These are the activations of a small network on made-up records, seen along a few directions, one row for each record.
After each row come some of the record's fields: KASI, NOZIN, RIBU, PIGUZ.
The largest differences between rows may come from other fields.
In the rows, zero is written as 500.
Random noise pushes rows far along 3 fixed directions. That doesn't count. These rows show it; they differ only by the noise:
[451 445 553 589 436 716 440 485 498 612 601 704 572 713 517 311 354 555
 448 369 356 413 278 573]
[355 388 462 466 512 292 473 333 589 804 199 327 491 631 429 666 207 301
 380 486 512 583 465 778]
[566 552 488 507 471 439 665 473 245 303 705 401 530 500 554 549 463 446
 491 408 344 625 471 494]
[466 515 545 415 599 478 574 379 412 412 654 409 489 339 617 514 383 539
 498 563 387 543 597 532]
[450 488 557 465 559 572 517 406 461 489 639 517 514 446 594 434 366 562
 484 515 379 485 502 546]

[542 520 384 620 295 514 638 413 309 249 521 514 581 573 381 515 460 473
 466 353 436 574 263 426]  KASI=napif, NOZIN=dul, RIBU=kilip, PIGUZ=kegi
[375 536 559 361 625 482 469 380 637 334 583 379 440  72 656 465 473 701
 620 792 442 485 781 457]  KASI=napif, NOZIN=baza, RIBU=kilip, PIGUZ=vekam
[530 513 534 345 506 329 461 543 581 511 341 370 382 332 448 617 527 419
 503 546 586 598 729 504]  KASI=bokez, NOZIN=retos, RIBU=kilip, PIGUZ=vekam
[590 513 375 550 288 149 588 578 392 478 244 289 491 696 235 747 566 187
 453 282 512 767 427 596]  KASI=dif, NOZIN=retos, RIBU=kilip, PIGUZ=vekam
[421 593 411 469 588 510 469 437 783 638 338 400 617 361 415 379 527 523
 574 600 558 322 726 518]  KASI=dos, NOZIN=retos, RIBU=res, PIGUZ=vekam
[694 685 601 450 570 830 534 712 500 177 954 623 517 291 681 292 767 755
 651 554 422 399 656 260]  KASI=bokez, NOZIN=baza, RIBU=kilip, PIGUZ=vekam
[431 437 514 329 572 288 444 398 491 640 343 322 352 379 471 719 402 345
 491 619 645 512 686 596]  KASI=lirov, NOZIN=fuv, RIBU=kilip, PIGUZ=vekam
[604 573 627 519 505 751 434 587 516 400 768 722 538 548 548 330 646 712
 548 420 412 389 407 442]  KASI=dif, NOZIN=sulo, RIBU=kilip, PIGUZ=vekam
[420 312 615 323 629 626 419 281 506 401 536 663 443 294 639 408 256 653
 496 648 511 406 571 374]  KASI=pamev, NOZIN=retos, RIBU=kilip, PIGUZ=kegi
[377 397 433 540 526 542 511 279 678 540 267 445 545 400 470 566 290 523
 484 609 536 453 570 575]  KASI=dos, NOZIN=dul, RIBU=kilip, PIGUZ=kegi
[312 488 470 205 753 255 527 303 576 457 428 217 436  46 609 766 372 484
 588 793 624 566 893 571]  KASI=pamev, NOZIN=fuv, RIBU=kilip, PIGUZ=vekam
[610 358 576 770 430 736 393 580 337 625 722 764 467 891 509 360 487 605
 470 211 311 340 141 607]  KASI=lirov, NOZIN=lefe, RIBU=kilip, PIGUZ=vekam
[440 596 440 601 410 853 485 434 586 435 637 792 555 393 385  61 485 675
 555 543 406 238 489 291]  KASI=lirov, NOZIN=retos, RIBU=res, PIGUZ=kegi
[388 400 600 463 592 770 291 463 682 679 629 778 532 500 507 342 415 679
 520 545 472 270 421 566]  KASI=dif, NOZIN=fuv, RIBU=kilip, PIGUZ=vekam
[420 515 509 376 549 306 446 621 771 795 128 368 501 385 431 525 451 475
 437 647 734 496 675 576]  KASI=bokez, NOZIN=baza, RIBU=kilip, PIGUZ=kegi
[723 418 430 623 537 296 588 507 203 410 593 350 550 804 441 739 540 353
 488 213 392 698 308 579]  KASI=dif, NOZIN=retos, RIBU=kilip, PIGUZ=vekam
[500 548 500 557 513 710 409 541 703 597 489 579 608 616 458 361 561 565
 601 449 520 385 490 513]  KASI=dos, NOZIN=retos, RIBU=kilip, PIGUZ=vekam
[570 503 608 250 413 275 600 582 260 269 520 437 413 517 592 669 509 391
 407 459 481 709 490 305]  KASI=pamev, NOZIN=sulo, RIBU=kilip, PIGUZ=vekam
[486 649 305 615 738 573 500 500 765 674 490 323 571 332 430 432 623 546
 586 592 499 361 708 611]  KASI=lirov, NOZIN=tof, RIBU=res, PIGUZ=vekam
[394 577 556 354 469 467 566 316 333 157 644 419 456 103 626 372 511 556
 582 684 463 514 696 342]  KASI=dos, NOZIN=tof, RIBU=kilip, PIGUZ=vekam
[490 398 493 630 537 621 441 730 637 701 495 702 560 725 493 393 535 591
 475 515 460 400 413 426]  KASI=pamev, NOZIN=baza, RIBU=kilip, PIGUZ=kegi
[531 446 538 631 578 626 474 531 375 604 667 573 428 752 576 494 498 591
 478 355 394 370 350 578]  KASI=lirov, NOZIN=lefe, RIBU=kilip, PIGUZ=vekam
[510 489 320 781 337 528 622 275 479 427 473 527 652 703 246 537 412 396
 465 343 395 527 234 586]  KASI=dif, NOZIN=dul, RIBU=kilip, PIGUZ=kegi
[531 613 643 433 455 804 495 662 430 294 742 755 474 514 667 293 664 720
 548 439 471 397 525 262]  KASI=dos, NOZIN=sulo, RIBU=kilip, PIGUZ=vekam
[365 459 475 625 556 547 455 461 530 644 542 625 565 638 482 515 510 602
 535 466 517 445 362 574]  KASI=napif, NOZIN=fuv, RIBU=res, PIGUZ=kegi
[583 584 503 492 353 492 514 747 459 496 519 572 504 797 414 566 607 462
 445 310 468 558 300 454]  KASI=dif, NOZIN=sulo, RIBU=kilip, PIGUZ=vekam
[707 506 466 637 196 471 481 867 410 502 384 545 503 918 365 540 666 360
 436 174 503 605 215 528]  KASI=bokez, NOZIN=baza, RIBU=kilip, PIGUZ=vekam
[479 405 520 460 353 600 409 671 448 594 486 710 552 731 429 477 454 462
 443 323 525 457 263 513]  KASI=pamev, NOZIN=fuv, RIBU=kilip, PIGUZ=vekam
[482 540 598 337 491 507 439 557 509 443 502 515 471 426 577 493 506 615
 523 522 530 510 506 466]  KASI=napif, NOZIN=sulo, RIBU=kilip, PIGUZ=vekam
[500 522 523 531 542 740 446 685 592 662 597 661 502 731 543 403 496 586
 448 385 423 419 374 523]  KASI=pamev, NOZIN=lefe, RIBU=kilip, PIGUZ=vekam
[390 407 554 385 374 459 309 461 571 586 308 611 492 629 453 366 373 436
 485 468 526 556 326 451]  KASI=napif, NOZIN=retos, RIBU=kilip, PIGUZ=vekam
[643 528 690 207 541 535 380 664 426 299 635 588 374 323 656 382 628 614
 523 525 555 560 571 257]  KASI=bokez, NOZIN=retos, RIBU=kilip, PIGUZ=vekam
[581 310 514 702 651 385 542 274 427 683 425 405 532 888 526 783 417 369
 406 275 442 497 402 711]  KASI=dos, NOZIN=sulo, RIBU=kilip, PIGUZ=vekam
[495 429 579 380 325 516 295 607 552 651 329 672 439 741 398 357 409 381
 450 435 535 537 306 415]  KASI=lirov, NOZIN=retos, RIBU=kilip, PIGUZ=vekam
[481 450 527 342 340 329 456 415 439 523 302 443 406 548 430 522 376 232
 478 511 552 639 534 389]  KASI=lirov, NOZIN=retos, RIBU=kilip, PIGUZ=vekam
[584 563 595 382 484 473 544 616 490 473 507 463 448 378 585 507 532 509
 519 620 616 568 680 403]  KASI=bokez, NOZIN=baza, RIBU=res, PIGUZ=kegi
[482 358 626 275 440 189 417 313 456 537 243 416 395 467 486 597 336 294
 381 503 585 631 538 504]  KASI=vuva, NOZIN=retos, RIBU=kilip, PIGUZ=vekam
[400 515 413 634 567 530 599 298 435 423 697 483 549 511 456 588 516 475
 581 494 379 454 531 519]  KASI=lirov, NOZIN=fuv, RIBU=kilip, PIGUZ=vekam
[452 622 316 598 574 300 737 285 348 339 498 202 571 314 490 567 547 403
 551 470 419 587 691 574]  KASI=dos, NOZIN=lefe, RIBU=res, PIGUZ=vekam
[433 519 473 526 478 723 371 592 651 677 432 651 549 665 458 330 397 560
 527 418 499 432 420 518]  KASI=pamev, NOZIN=retos, RIBU=kilip, PIGUZ=vekam
[414 392 564 408 339 537 255 614 760 878  80 655 487 750 372 454 342 414
 361 429 674 408 324 629]  KASI=bokez, NOZIN=dul, RIBU=kilip, PIGUZ=vekam
[589 536 597 494 337 725 401 758 437 485 506 715 512 802 543 365 588 564
 503 320 534 446 283 422]  KASI=dos, NOZIN=sulo, RIBU=kilip, PIGUZ=vekam
[576 569 601 364 339 565 575 580 362 242 698 560 490 382 565 382 492 509
 509 550 422 501 568 288]  KASI=pamev, NOZIN=baza, RIBU=kilip, PIGUZ=vekam

Here are new rows. What are their fields?
[679 616 474 423 576 301 563 572 340 430 528 236 366 423 471 671 607 438
 535 441 522 647 627 494]  KASI=lirov, NOZIN=retos, RIBU=kilip, PIGUZ=vekam
[392 692 370 344 599 470 586 571 696 441 495 381 532 185 469 483 571 537
 549 740 508 443 795 352]  KASI=pamev, NOZIN=dul, RIBU=res, PIGUZ=vekam
[442 564 215 776 359 551 421 721 768 772 161 456 661 822 235 403 642 338
 514 363 548 427 352 650]  KASI=dos, NOZIN=tof, RIBU=res, PIGUZ=vekam
[346 380 622 406 373 648 298 474 647 685 341 852 548 622 502 207 313 549
 479 526 548 493 340 402]  KASI=pamev, NOZIN=retos, RIBU=res, PIGUZ=kegi
[412 472 610 427 595 662 376 384 752 680 529 596 451 380 544 354 461 573
 532 625 505 338 604 572]  KASI=lirov, NOZIN=lefe, RIBU=kilip, PIGUZ=vekam
[584 538 515 513 535 723 557 381 332  78 838 625 524 321 625 349 531 703
 564 559 374 506 413 251]  KASI=napif, NOZIN=dul, RIBU=kilip, PIGUZ=kegi
[370 390 447 538 249 466 363 630 676 748  37 526 495 789 383 502 413 345
 425 379 603 568 367 637]  KASI=dos, NOZIN=baza, RIBU=kilip, PIGUZ=vekam
[559 588 430 414 677 391 536 675 481 466 556 323 424 466 528 769 690 483
 550 480 608 563 633 516]  KASI=bokez, NOZIN=fuv, RIBU=kilip, PIGUZ=vekam
[335 620 163 787 566 530 610 360 659 525 404 309 663 383 379 437 559 446
 612 509 406 485 674 621]  KASI=dos, NOZIN=tof, RIBU=res, PIGUZ=vekam
[623 432 427 659 491 560 542 458 381 473 570 559 521 669 390 620 517 450
 460 310 517 466 351 578]  KASI=bokez, NOZIN=fuv, RIBU=kilip, PIGUZ=kegi
[536 442 548 583 360 679 464 492 511 565 448 769 551 611 434 359 402 605
 406 432 556 439 295 458]  KASI=bokez, NOZIN=dul, RIBU=res, PIGUZ=kegi
[458 672 382 618 487 651 500 576 576 478 629 554 539 603 428 448 685 502
 600 429 460 484 427 444]  KASI=lirov, NOZIN=fuv, RIBU=kilip, PIGUZ=vekam
[581 545 405 725 633 705 591 507 526 531 628 536 508 685 504 521 558 546
 454 335 424 453 418 581]  KASI=bokez, NOZIN=lefe, RIBU=kilip, PIGUZ=kegi
[296 479 284 629 414 559 457 348 775 706 166 548 643 537 269 377 333 512
 441 505 543 357 354 595]  KASI=napif, NOZIN=dul, RIBU=res, PIGUZ=kegi
[478 393 652 317 533 509 409 518 505 571 500 581 446 481 572 565 368 579
 466 553 540 415 552 515]  KASI=pamev, NOZIN=sulo, RIBU=kilip, PIGUZ=vekam
[438 643 346 583 380 417 693 452 431 282 473 484 626 456 392 409 659 448
 541 364 427 511 550 371]  KASI=dos, NOZIN=retos, RIBU=res, PIGUZ=vekam
[503 455 598 623 547 619 433 542 521 793 423 626 420 762 566 425 512 575
 410 365 569 417 393 608]  KASI=dos, NOZIN=lefe, RIBU=res, PIGUZ=kegi
[554 505 432 800 245 783 528 414 316 283 635 765 578 736 373 272 535 572
 478 266 381 404 114 417]  KASI=dos, NOZIN=dul, RIBU=kilip, PIGUZ=kegi
[586 445 606 463 700 678 492 335 433 385 747 644 484 283 668 406 387 775
 466 646 416 501 493 391]  KASI=dif, NOZIN=dul, RIBU=res, PIGUZ=kegi
[640 496 571 456 723 679 454 693 445 489 818 544 474 503 661 507 585 728
 534 439 419 433 480 553]  KASI=dif, NOZIN=lefe, RIBU=kilip, PIGUZ=vekam
[263 454 612 286 583 624 312 446 784 540 362 519 383 137 702 345 387 727
 569 803 573 399 780 464]  KASI=dos, NOZIN=baza, RIBU=kilip, PIGUZ=vekam
